Each row below holds a small network's activations on one input, seen along a few directions.
In each table, some parts of the input vary, and every possible input appears once, in random order.
Descriptions start from the smaller parts, as in this example, which fits no table here: one of 5 places around a ring, together with either a single point or one of 9 places around a ring or (one of 2 separate values, together with one of 6 places along a line).
Shared parts are said once, and a part with two or three values counts as separate values.
(in the rows, 128 means zero)

Other details of the inputs vary at random and push rows far along two fixed directions, the same in every table; ignore that.

A family of inputs:
r1: [116 152 157 122  50 152  80 107 198 131 105]
r2: [ 96 101 164  92 110  84 179 214 192 120  41]
r3: [115 137 145 114  37 180  78 141 178 142  90]
r4: [148  96  95 143 190 116 142 144  59 123 137]
r5: [144 101 100 116 200 108 186 187  74 132 119]
r6: [158 106  88 133 188 125 154 143  63 126 147]
r7: [133 148 131 121  27 181  73 123 175 117  95]
r8: [139 113 122 137 191 110 138 116  92 126 161]
r9: [138 114 118 138 192 110 136 116  95 130 160]
r10: [ 89 100 167  91 117 108 184 221 197 132  53]
r11: [152 175 104 161 130 139  78  25  72 124 213]
r12: [ 93 114 157  92 114  96 186 222 196 121  48]
r13: [121 102 128 130 189  76 182 155  99 127 127]
r14: [113 156 146 113  61 157  86 108 175 130 117]
r15: [135  82  85 138 196 115 194 156  80 105 120]
r16: [ 87  92 166  90 116 101 176 216 193 134  45]
r17: [163 167  96 158 112 168  75  51  65 139 200]
r18: [112 150 155 109  47 155  79 115 194 126  99]
r19: [135 112 121 141 194  80 165 134  98 123 143]
r20: [117 152 161 121  48 152  81 106 196 127 106]
r21: [110 160 153 113  49 161  88 119 199 131 104]
r22: [123 164 151 124  56 140  92 102 178 115 115]
r23: [109  98 140  75 112 139 173 243 175 142  41]
r24: [111 148 159 114  44 150  79 110 197 129  97]
r25: [112 159 150 124  61 156  93 108 184 136 121]
r26: [133 125 121 148 178  92 154 114  95 128 156]
r27: [123 100 127 121 201  99 176 164 105 128 132]
r28: [156 178 108 165 131 140  82  26  77 121 215]
r29: [124  65 119 104 173 123 177 221 124 129  79]
r30: [128 102 123 123 195  78 176 158  97 119 126]
r31: [160 170 113 172 129 132  74  16  82 120 212]
r32: [111 153 162 122  47 154  90 108 195 131 106]
r33: [171 153  86 151 121 189  60  45  70 138 201]
r34: [126 119 120 138 190  87 177 143  98 129 147]
r35: [121 135 117 126  43 195  90  99 173 116 102]
r36: [145  88  98 137 194 130 134 143  65 135 141]
r37: [154 172 115 173 126 134  81  20  82 125 212]
r38: [160 156  99 152 117 182  68  54  70 150 201]
r39: [124 115 120 132 187  86 175 142  91 127 145]
r40: [142 102 105 143 185 114 150 148  63 132 144]
r41: [103  88 141 105 175  93 191 200 137 136  92]
r42: [140 125 115 142 185  95 147 116  93 120 158]
r43: [133 130 122 144 177  97 161 119  92 124 161]
r44: [108 154 160 121  45 154  88 113 202 136 101]
Description of these inputs: one of 2 separate values, together with either a single point or one of 6 places around a ring or (one of 3 separate values, together with one of 5 places around a ring).
Question: Changing only the choice among 2 separate values turns r43 into r10. The same change can be made to r39. Which row results?
Answer: r41
Question: Which other rows does r14 become when the choice among 3 separate values takes its other values? List them by row number.
Answer: r21, r27
Question: Which other rows does r37 become when the choice among 2 separate values takes its other values? List them by row number.
Answer: r32
Question: Which other rows does r40 become when the place on the ring of 6 takes its other values? List them by row number.
Answer: r4, r5, r6, r7, r17
